Here are a small network's activations along a few directions, averaged over the inputs that share one value of a field.
Values that are neighbours, or in one group, have similar rows; names and order tell nothing.
Random noise pushes rows far along 2 fixed directions. That doesn't count. These rows show it; they differ only by the noise:
[ 227  228   57  302 -205 -681   84  -72  -53 -169  300 -131  472]
[ 202  -46  -86  -12 -172 -220   87  -52  229  225   89    9  210]
[ 248  -69  -75   63 -179 -349   63  -53  214  225  126  -43  301]
[ 263 -124  -95   42 -176 -327   53  -50  254  291  107  -42  296]


Values of U:
u4: [   2  498  112  -31  101  176  141   30 -361 -267 -166 -238 -392]
u6: [-134  -22 -138   85 -215    8  103   31  -71  -50   32  -22  -53]
u3: [-263 -142  231 -335  573  511  -73  -54  -29  -55 -227  332 -249]
u8: [-333  142 -168 -368 -254  572  157   60  -16 -127  -82  314 -463]
u1: [-317  200 -169  209  -67 -145  190   67 -323 -403  148  -14   76]
u9: [-253  364  186   33   75  537   17  121 -244 -330 -307 -267 -548]
u2: [ 264 -494 -232  -92  -17 -116 -123   -3  500  719   48   99  231]
u5: [ 238 -481  102   96  217 -230 -365   -7   81  184  -15  -32  265]
u7: [ -37 -273  220   28  321  186 -396   -7  -61  -16  -77  -23  -53]
The values of U form 3 separate groups.
Question: Which other values are in the same group as u9? Give them in the order they are listed.
Answer: u4
Question: Which other values are in the same group as u2? Give them in the order they are listed.
Answer: u6, u8, u1

Values of L:
l6: [-391  756  -10 -141 -222  329  372   -9 -330 -613   85  224 -367]
l3: [ 425 -674 -302  292 -201 -754 -152  -92  382  721   76 -343  630]
l5: [ -48  223  257   55  152 -180  -51 -115 -262 -437  110   93  140]
l7: [  -3   81  258    6  185  -11 -142   46 -196 -250   48  217   18]
l8: [-114  136  -46 -234  180  659  -16   15  108   20 -236  -76 -507]
l1: [  61 -507 -277  101 -211 -183  -29  -36  236  407   56 -120  228]
l9: [ 324 -580   96 -146  157   51 -260   48  441  643 -117   60  160]
l2: [-202  193  -89 -120 -262  118  171   39  -47  -82   -3  191 -163]
l4: [ -16   34  -31  -57  249  302   76  126  -40   32 -203 -165 -303]
The values of L form 3 separate groups.
Question: Which other values are in the same group as l4? Give them in the order they are listed.
Answer: l8
Question: Which other values are in the same group as l6? Give them in the order they are listed.
Answer: l3, l1, l2
